B =
array([[-19,   5,  13,  28,   9,  42,  32,   7, -20,  10, -10,  10,   3,
         49],
       [  0,  -2, -10, -44,  -8, -26, -38, -11, -10, -13, -18, -14,   2,
        -46],
       [ -4, -14, -33,  27,  40,   5, -22,   1,  -4,  13,  40,  12, -34,
         -9],
       [  7,   0, -15,  17,  38,  12, -21,  -8, -25,  23,  53,  11, -25,
         10],
       [  0,   3,  -1,   9, -21,  35,  21,   8,  18, -35,  -6, -27,  47,
        -23],
       [-33, -22, -13,   9,  -1, -23,  11,  17,  22,   1, -54,  19, -29,
          3],
       [-21,  -3,  18,  16,  -8,   0,  37,  12,   8,  12, -42,  21, -11,
         48],
       [ -9,  -8,  -8,  51,   3,  36,  40,  20,  29, -11,   7,   1,  12,
         13],
       [ 18,   7,   3, -49,  -9, -35, -40, -18, -14,   0,   3, -10,  -1,
        -31],
       [ -3,   2,  -8, -46,  -4, -14, -40, -14, -25, -11, -18, -16,   5,
        -40],
       [ 39,  18,   9, -13, -11,   5, -11, -14,   1, -12,  49, -24,  33,
        -23],
       [-15,   5,  -2, -10, -13,  44,   4,   1, -17, -31, -24, -28,  43,
        -21],
       [-16, -15,  -9, -27,  -9, -47, -18,   2,  12,   0, -47,   9, -25,
        -20],
       [ 12,   1,   4,  47,  12,  18,  31,   9,  20,  12,  40,  12,  -3,
         33]])
B[-14][0] -> -19
B[3][-9] -> 12
B[:, 13] -> [49, -46, -9, 10, -23, 3, 48, 13, -31, -40, -23, -21, -20, 33]
B[-9] -> [-33, -22, -13, 9, -1, -23, 11, 17, 22, 1, -54, 19, -29, 3]
B[-6] -> [18, 7, 3, -49, -9, -35, -40, -18, -14, 0, 3, -10, -1, -31]
B[-14][-2] -> 3
B[6][-9] -> 0
B[0][-12] -> 13
B[:, 10] -> [-10, -18, 40, 53, -6, -54, -42, 7, 3, -18, 49, -24, -47, 40]
B[-7][1] -> -8
B[12][-12] -> -9
B[-5][-3] -> -16
B[10][-7] -> -14
B[9][8] -> -25
B[-14][-7] -> 7
B[-11][13] -> 10
B[-6][-10] -> -9
B[-1][-13] -> 1
B[:, -13] -> [5, -2, -14, 0, 3, -22, -3, -8, 7, 2, 18, 5, -15, 1]
B[8][7] -> -18
B[:, 11] -> [10, -14, 12, 11, -27, 19, 21, 1, -10, -16, -24, -28, 9, 12]
B[12] -> [-16, -15, -9, -27, -9, -47, -18, 2, 12, 0, -47, 9, -25, -20]
B[11][2] -> -2
B[5][-2] -> -29
B[-3][-8] -> 4
B[6][9] -> 12
B[-6][5] -> -35
B[6] -> [-21, -3, 18, 16, -8, 0, 37, 12, 8, 12, -42, 21, -11, 48]
B[1] -> [0, -2, -10, -44, -8, -26, -38, -11, -10, -13, -18, -14, 2, -46]
B[3][7] -> -8
B[3][9] -> 23
B[10][13] -> -23
B[:, 12] -> [3, 2, -34, -25, 47, -29, -11, 12, -1, 5, 33, 43, -25, -3]
B[-14][9] -> 10
